A small network was trained on invented records. Each row is its activation on one of them, seen along a few directions.
Each row is followed by the record's values for the fields S, M, N, K.
Not every record has every field; a missing one is written absent.
Other fields move the rows too, some of them a lot.
Random noise pushes rows far along 9 fixed directions. That doesn't count. These rows show it; they differ only by the noise:
[-118  -18  -79 -270 -138   59  -23 -118  391   83  123  199 -329  301
   58   90   13  -86 -241 -304  206]
[ -37  104  241  102 -144  412 -200  148  146  -64   79  262 -179  408
 -137 -161  -81  -17   -7 -287  326]
[  85  -74 -183   75 -177   27   53  -24  -54 -128  -53 -520  234  286
  480  -50  212  -49 -261  -29 -226]
[ 198 -119 -453  181  -43  210 -394   55 -319   39  189 -206  -40   83
   70 -418  189   28   87  -62  -54]
[ 172  -41 -289  243  405  134  -23  151   19 -144  -74  -19  239 -178
 -449 -229  -47   -2  237  130  119]
[ -55   16  189  -57    7    0   76   10  265  157 -111 -141   62  285
  543   45   43  -87  -42   62 -135]
[ -66   59  330  192   14   -1   82 -129 -290  349   85  172   95  107
  294 -241   59   -5  221  293 -332]
[ 287 -112  -56  279  101   83  -36   12  -73  239 -145 -369  238  150
  598   16  168   17  -87  387 -383]
[-532   46   12 -310   16 -182  243  -86  150  266  283 -215  134  -28
  279 -105   68  -91  261  -23  -92]
[ -25  124  358 -493 -397 -162 -125  150  277  198  113  291 -347  289
  170  222 -242 -284    7 -139  -78]
[ 381  137  506  145 -206 -117   30   65 -148 -324 -448  236   78  468
  302 -181  -98 -224 -101   26 -325]

[  67  -62  104  424  153  335 -224  164 -141  103 -192 -325  317   95
  532 -338   56   96  428  282 -118]
S=s3 M=m2 N=n3 K=k1
[  53    6  299   -5   54  -80  121  -32  231  270 -243 -123  150   35
  636  373   20   38 -193  404 -151]
S=s2 M=m1 N=n2 K=k1
[ 272    8  285  223 -478  209  200  -44 -135 -642 -186  341  102  250
 -456  179 -118  -73 -421  -83  -13]
S=s2 M=m3 N=n1 K=k1
[  49  -73   61  -90 -333  136 -160  298 -177   10   87 -420  104   16
  111  263    1  118  -94  170  -87]
S=s3 M=m2 N=n1 K=k2
[ -69   51 -143  -29   72  108  175   82  199 -389 -232 -421  281  188
  164 -167  -12   -8 -136 -284  213]
S=s3 M=m2 N=n3 K=k4
[-136  -98 -300  311  -43  446 -124  122    3 -165  261 -295  204   50
 -402  -80  115  120   65 -124  253]
S=s3 M=m1 N=n1 K=k1
[  -9  -75 -466 -421 -121 -175 -101  219  379  318  396 -365 -200  -95
    3  535  -19 -136 -182  -69  -36]
S=s2 M=m1 N=n1 K=k4
[ 366   59  138 -274 -350 -281 -191  -16 -373 -424 -241  309 -260   26
 -119 -141 -104 -151 -235 -202 -126]
S=s2 M=m3 N=n2 K=k2
[ 233  -21 -190  199   71   12  -40 -204 -355   -9   -7  254    6  -84
   -4 -333  146   69    2   70  -99]
S=s2 M=m1 N=n1 K=k1
[-131  153  332  -52 -189 -427  255   31 -443   18   34 -123  211    5
  106 -169    1 -140   63   31 -404]
S=s1 M=m3 N=n1 K=k4
[ 244 -102   73    0   76  162 -516   31  331 -205 -406  517 -423  360
  304 -391   20  -52  158 -269  105]
S=s3 M=m3 N=n1 K=k1
[ 555  -77   33 -111 -228 -425 -227  -60  -99 -417 -503  333 -119   93
   55  -52 -115 -217  -73   90 -436]
S=s3 M=m1 N=n2 K=k1
[-193  122  186 -168 -187 -172  115  -22 -183   80  208  207 -212  -57
 -328  130  -93  121 -109  -53   37]
S=s1 M=m2 N=n3 K=k2
[-224   -8 -313 -483 -250 -100   36    6  400 -127  250  -88  -70  -57
 -268  157 -174 -221   81 -285  190]
S=s3 M=m1 N=n3 K=k1
[-415  -76 -171 -103  -18  -84  447 -269   16 -295  128 -512  485 -131
   75 -149  123   47   27 -178   52]
S=s3 M=m3 N=n2 K=k2
[-184  158  227 -273  265 -388  193  -19  241  -30 -248  201   23 -124
  126  -23  -76 -193  288  -60 -127]
S=s2 M=m3 N=n3 K=k1
[ 349  -22 -204   49   -2   79  232 -165  207  -77 -128 -313  196  116
  255  146   23   -5 -355  -37 -121]
S=s3 M=m1 N=n3 K=k2
[-109 -165  -99 -312  275 -348 -251   38   43  448   63  151 -251 -293
  234 -124   18  -52  585  298 -217]
S=s3 M=m2 N=n1 K=k2
[ 406 -177 -551 -185  -27 -261  278 -508  350  -84 -179  243 -226 -124
  -55  352  105  -31 -658  -44  -66]
S=s2 M=m1 N=n3 K=k1
[ 567    9 -389  291 -115  397 -292  249 -112 -610 -175 -260  144  112
 -328 -130  -49 -105 -141 -246  144]
S=s2 M=m3 N=n3 K=k1
[-108   91    5 -248  113   61  -19   91  445 -160 -234 -317 -101  255
  509   11  107   45 -331 -430  380]
S=s2 M=m3 N=n3 K=k2
[  28   27 -267  -89   57 -246  175 -433 -202  -90   27  178  -71 -119
  -25 -423  142  -16   35  -74 -146]
S=s1 M=m1 N=n3 K=k2
[-303    7 -343   19   34   21  375   49  166 -430   18 -594  408 -165
 -349  123   68  -40  -36 -172  226]
S=s2 M=m2 N=n3 K=k1
[ 407 -145 -416  495  602  -70  222 -315 -108   10 -265 -132  317 -223
   42 -241  184   68   56  415 -227]
S=s1 M=m1 N=n3 K=k2
[  95 -249 -488  157  326  113  131 -247  349  252  -17 -401  107  128
  459  135  286   55 -314    1  -13]
S=s3 M=m3 N=n1 K=k4
[ -69 -131 -230  -12 -195  329 -151   69  173 -108   79 -317   56    5
  -45  127   49  180 -168 -108  180]
S=s3 M=m4 N=absent K=k1
[ 237   94   88  239 -111  183 -400  315 -409 -221   75  317 -203  158
 -580 -414 -114  -71  120 -296  173]
S=s1 M=m3 N=n1 K=k4
[  71   50  -42  301  450  184  222  -89  146 -128 -325 -389  370   92
  517 -350  117  146  -24   76   50]
S=s1 M=m1 N=n3 K=k2
[-254  -84 -380  -15  431 -382   77 -348   99  187  111   94 -180  -56
  171 -345  224  -60  155 -114   15]
S=s2 M=m1 N=n2 K=k4
[-473  129   59 -235  162  -95  106  138  414 -265   38  -25  221 -154
 -362 -156 -199 -125  541 -174  276]
S=s3 M=m1 N=n2 K=k1
[-362   60   -5  502  193  316  275 -160 -212 -469 -166 -380  475  242
  313 -622  309  215   69 -339  136]
S=s2 M=m2 N=n3 K=k1
[   8 -239 -179  416    3  107 -122 -212 -407   93  114  116   -1  -26
  -66    7  172  127   31  380 -210]
S=s1 M=m2 N=n2 K=k1
[  37  119  320 -257  -33 -329  -22   -3 -277  269  -73  -38   -6 -180
  481 -193  -72 -126  219  245 -377]
S=s2 M=m1 N=n2 K=k2
[-147   35  218    4 -112 -106  -65  174 -202 -126  -82 -178  195   -7
  144 -116   72  -86  266   61 -267]
S=s1 M=m3 N=n1 K=k1

Which values does each new row have?
[ 114  203  386   26  373   13  138  180  304  196 -159  279  157  -37
 -111   66 -343 -122  356  192  -16]
S=s3 M=m1 N=n3 K=k4
[-190   31    0  -90  -46 -108  404 -357  -19 -116   -1  -66  126  140
  225  -99   90   23 -118 -161  -24]
S=s3 M=m2 N=n3 K=k2
[ 149 -195 -124    0  439  -70   31 -236  297  192 -233  212  -88 -268
  -74  212   32  199  -96  319   59]
S=s3 M=m3 N=n2 K=k2
[-370 -115  -58  178    2  137  425 -515  -27 -152  102  -63  206   64
  -68  -58  256  241 -305  -38  134]
S=s3 M=m1 N=n2 K=k2
[ 323 -117 -107 -158  -33 -578   54 -248  -53  -29 -251  340 -214  120
  116   29   50 -269 -168   81 -459]
S=s3 M=m1 N=n1 K=k4
[ -17 -117 -337 -565 -363 -622 -245 -229 -161 -328   18  259 -340  -86
  -94 -284  -10 -229  108 -360 -158]
S=s3 M=m3 N=n2 K=k1
[ 177   -4  -84  -61  292  119  152  173  552  -36 -219  -70  -90 -118
 -342  484 -194  -26 -242   40  334]
S=s2 M=m2 N=n3 K=k2
[-622  164  616   80 -190  153  430 -294 -114   11  191  226  146  230
  -66  -81   36  191 -154 -190  122]
S=s3 M=m3 N=n2 K=k4
[-223  -92  -16  115   28   78   95 -127 -108  323  252 -100   79    1
   92   37  183  131  -12   81 -135]
S=s3 M=m3 N=n1 K=k4
[ -26 -267 -389  -35  333 -147  -14 -526   87  129 -265  243 -273    6
  558 -225  292  131 -209   63  -40]
S=s2 M=m2 N=n2 K=k1
[ 387  -90 -231   49 -403   86 -177    5  -57 -165   27   41 -160  100
 -308  293  -84  -29 -275  -41  -59]
S=s3 M=m2 N=n3 K=k1
[ 341 -190 -212  132  364  -22 -223  280  -89  255 -184 -423  229 -344
  280   -2   39  109  335  560 -297]
S=s3 M=m2 N=n1 K=k2
[-411   -7  382  -48  122  222   49 -347  298  743  264  393 -330  172
  477   27  165  228   81   94   35]
S=s3 M=m1 N=n1 K=k2
[-409  223  271  -97 -353  161  223  221 -197  163  525 -489  252   21
   98   93 -137   19  165 -141    7]
S=s2 M=m2 N=n3 K=k2
[-398   98    8 -222  228 -122  479  201  332 -497  -61 -315  374 -245
 -610  106 -116  -29   14 -230  389]
S=s1 M=m3 N=n1 K=k2
[ 190  -13 -389 -127 -186  235 -428  -24 -120   60  233  177 -318  -40
  -97 -466  -85   -2  284 -331  170]
S=s3 M=m2 N=n3 K=k1
[-327  119  362  347  132  363   89  109  -45 -610 -235  -14  204  352
 -294 -201   57  113    7 -301  463]
S=s1 M=m2 N=n2 K=k2
